A small network was shown many inputs. Here are its activations along a few directions, one row for each input.
In each table, some parts of the input vary, and every possible input appears once, in random order.
Descriptions start from the smaller parts, as in this example, which fits no table here: one of 4 places along a line, together with either a single point or one of 9 places around a ring or (one of 3 separate values, together with one of 5 places around a ring).
Shared parts are said once, and a part with two or three values counts as separate values.

Other details of the inputs vary at random and push rows far along two fixed directions, the same in every table; ignore that.

Rows:
r1: 3.70 -3.20 2.34 2.57 0.85 -0.53 -1.80 1.25 -2.98 -4.10 -2.00
r2: 2.07 -3.75 3.33 1.14 0.80 -1.10 -1.68 0.67 -4.16 -3.65 -3.08
r3: 0.96 -0.49 1.81 -1.09 -0.87 -2.29 0.79 -0.58 3.37 2.30 -1.50
r4: 3.39 -2.27 2.80 2.18 -2.44 1.53 -3.57 0.40 -1.30 -4.52 -3.09
r5: -0.40 1.60 1.51 0.02 0.77 -5.60 3.34 0.16 5.80 5.66 1.73
r6: 3.50 -2.63 3.43 0.60 -1.39 -1.69 -1.79 -0.32 0.34 -1.76 -3.40
r7: 2.99 -3.36 2.72 0.99 1.46 -0.74 -2.37 0.76 -3.58 -3.66 -3.44
r8: -1.21 -0.24 -3.07 0.85 -1.52 6.10 -2.50 -0.51 -5.28 -4.01 0.15
r9: 1.56 0.45 -0.03 0.18 -1.30 1.37 -2.14 0.03 1.47 0.00 -0.42
r10: -0.89 2.21 1.05 -0.33 -0.42 -3.54 2.37 0.37 8.20 4.65 2.14
r11: 1.20 0.07 0.09 1.04 0.05 0.32 -1.35 0.92 1.83 -1.25 0.41
r12: -4.39 1.82 -5.06 0.12 -0.24 4.22 0.45 -0.20 -2.89 -1.09 3.81
r13: 2.88 -3.06 3.96 2.03 0.15 -2.58 0.17 1.44 -0.23 -2.09 -1.70
r14: -0.98 1.54 1.40 -1.74 1.85 -5.59 2.71 -0.03 5.10 5.90 -0.01
r15: 0.93 -0.09 1.63 1.06 1.02 -3.97 1.69 0.79 2.67 1.64 -0.06
r16: -5.59 3.87 -5.91 -0.95 0.63 2.83 2.17 -0.61 0.85 2.50 4.87
r17: 2.98 3.24 2.41 -2.32 -0.24 0.46 0.49 -1.04 -0.37 -1.74 -0.53
r18: 0.09 1.36 -0.78 -1.88 0.13 -1.56 0.61 -1.00 3.65 4.05 0.04
r19: -3.99 1.61 -4.53 -1.02 -1.32 5.57 0.08 -0.58 -2.93 0.09 2.58
r20: -4.87 0.16 -3.84 -1.74 1.89 2.53 1.84 -0.16 -5.61 0.67 1.99
r21: -3.93 1.17 -5.26 -1.73 0.15 4.23 0.48 -1.76 -4.00 0.39 1.51
Each input here is: either a single point or (one of 4 places along a line, together with one of 5 places around a ring).
A walk changes only the place on the ring of 5. It starts at r3 and steps to r19. List the rest of the walk in order.
Answer: r10, r13, r20
Which other rows does r4 become when the place on the ring of 5 takes its other values? List them by row number.
Answer: r2, r5, r6, r12

Rows:
r22: -4.56 4.68 -1.69 -0.43 -6.51 5.57 5.59 -2.08 -3.01 0.00 5.98
r23: -3.85 6.28 -4.47 -4.46 0.75 4.97 -0.95 -1.64 -0.86 -0.33 2.18
r24: 4.37 -1.85 2.71 -0.04 -3.43 0.08 -5.30 -1.02 2.29 -0.15 -5.63
r25: 2.99 0.48 -1.27 2.79 0.28 1.13 -1.24 1.81 2.25 -0.58 3.10
r26: -4.30 -2.01 -2.67 2.37 1.69 4.08 -1.00 1.52 -5.69 -7.89 0.80
r27: -3.91 0.91 -4.01 -0.41 3.77 0.11 3.63 0.67 -6.68 2.98 4.52
r28: 1.36 -4.07 5.37 0.09 -0.21 -7.59 0.78 0.73 4.40 5.28 -3.98
r29: 7.16 3.02 4.44 0.68 0.16 -4.95 -1.66 0.15 7.06 3.08 -1.53
r30: -2.44 -2.09 -0.24 1.82 -1.15 -4.74 1.10 0.36 7.42 5.70 -0.01
r31: 3.95 -5.66 2.46 -0.62 -1.38 1.58 -3.26 -1.81 -5.88 -3.82 -6.36
r32: -6.85 1.44 -2.26 -3.06 3.43 0.95 3.31 0.19 -4.74 0.63 2.62
r33: 2.87 -5.85 0.49 3.27 -3.51 4.26 -5.71 1.05 -1.56 -5.47 -3.82
r34: 0.68 3.12 3.41 -5.02 2.07 -4.69 3.16 -1.76 5.18 3.28 -1.46
r35: -0.32 5.25 -3.78 -3.58 2.68 -2.08 4.92 -2.29 0.58 7.22 3.50
r36: 0.27 -1.37 -0.99 4.34 1.97 -2.37 0.82 1.90 0.25 -0.69 2.68
r37: 2.57 -2.29 2.51 2.26 -0.61 3.70 -4.19 2.24 -1.00 -9.25 -2.59
What do these inputs look like to the network?
Answer: either a single point or (one of 3 separate values, together with one of 5 places around a ring)
Which other rows does r32 become when the place on the ring of 5 takes its other values? List them by row number.
Answer: r23, r26, r34, r37
Which other rows does r36 become when the place on the ring of 5 takes its other values? List them by row number.
Answer: r25, r27, r29, r35
